Here are a small network's activations along a few directions, averaged over the inputs that share one value of a field.
Related values have similar rows: they may be neighbours, one step apart, or belong to one group.
In the rows, 500 means zero.
Random noise pushes rows far along 7 fixed directions. That doesn't count. These rows show it; they differ only by the noise:
[439 463 477 397 551 445 454 447 507 591 593 459 546 660 512 510 547 567
 488 368 562 434]
[472 514 594 522 721 355 458 573 560 460 433 605 641 500 548 330 311 499
 562 606 495 768]
[561 655 525 553 494 371 344 581 404 416 435 415 482 355 513 476 314 508
 493 417 482 492]
[469 500 413 509 534 460 403 609 392 437 532 612 499 304 464 394 427 459
 594 380 376 589]
[495 514 468 464 475 568 533 494 436 514 480 488 453 538 471 512 469 502
 442 515 514 531]
[487 510 552 449 578 477 546 423 543 579 463 429 538 691 514 507 439 568
 419 565 614 587]
[451 518 550 514 589 511 527 484 528 507 494 538 584 462 519 459 414 471
 512 618 436 559]
[355 531 490 578 667 637 583 323 465 401 572 564 573 800 442 335 561 578
 580 597 287 963]
[493 459 401 423 441 595 538 534 397 528 499 538 409 514 443 508 511 489
 449 450 524 521]


T, 17 values:
t14: [502 294 437 420 482 466 576 568 587 622 469 694 472 454 491 487 596 521
 490 511 637 503]
t1: [429 517 503 528 504 570 531 392 506 404 648 486 468 504 436 493 626 488
 579 437 300 484]
t11: [540 482 693 443 541 351 349 613 624 404 537 625 656 607 642 387 532 465
 561 561 534 342]
t12: [482 465 473 499 412 619 572 577 548 584 460 557 411 536 566 557 585 456
 447 630 578 358]
t15: [515 567 487 588 525 370 430 474 470 452 584 448 490 449 443 454 483 494
 537 305 434 610]
t2: [662 544 426 552 447 365 441 525 399 468 397 434 378 340 427 457 467 568
 528 249 485 643]
t10: [583 523 454 457 345 629 517 581 359 330 491 482 321 544 442 576 636 391
 444 479 442 447]
t13: [583 491 599 487 501 507 577 529 563 467 457 547 520 553 541 516 584 528
 449 616 572 463]
t7: [505 601 621 527 528 495 558 493 611 477 448 375 601 572 580 541 400 448
 426 661 560 414]
t4: [333 475 510 557 539 517 489 386 618 505 653 571 648 539 549 492 727 553
 636 523 381 450]
t16: [516 519 354 531 327 726 524 457 312 492 496 443 337 480 438 574 605 472
 514 478 472 423]
t3: [482 469 384 592 531 623 567 453 472 497 471 587 463 445 433 471 406 519
 614 554 417 785]
t17: [607 572 608 514 537 430 452 499 535 352 400 429 475 688 517 483 502 486
 436 517 551 497]
t8: [451 479 506 581 474 489 426 528 522 491 580 542 573 329 529 518 561 464
 663 553 375 303]
t6: [431 505 494 462 519 406 353 571 521 532 577 532 577 308 535 487 472 457
 544 384 424 317]
t5: [454 455 460 499 575 483 429 644 430 328 492 642 519 728 580 335 493 503
 543 498 484 776]
t9: [402 450 469 597 526 518 517 403 514 555 651 488 606 235 427 518 519 492
 628 344 291 467]
T is arranged as a ring.
- Which values are neighbours of t15? Give them in the order they are listed. => t1, t9
- Which values are neighbours of t6? Give them in the order they are listed. => t7, t5
- Which values are neighbours of t11? Give them in the order they are listed. => t14, t13
- Which values are neighbours of t17? Give them in the order they are listed. => t2, t10
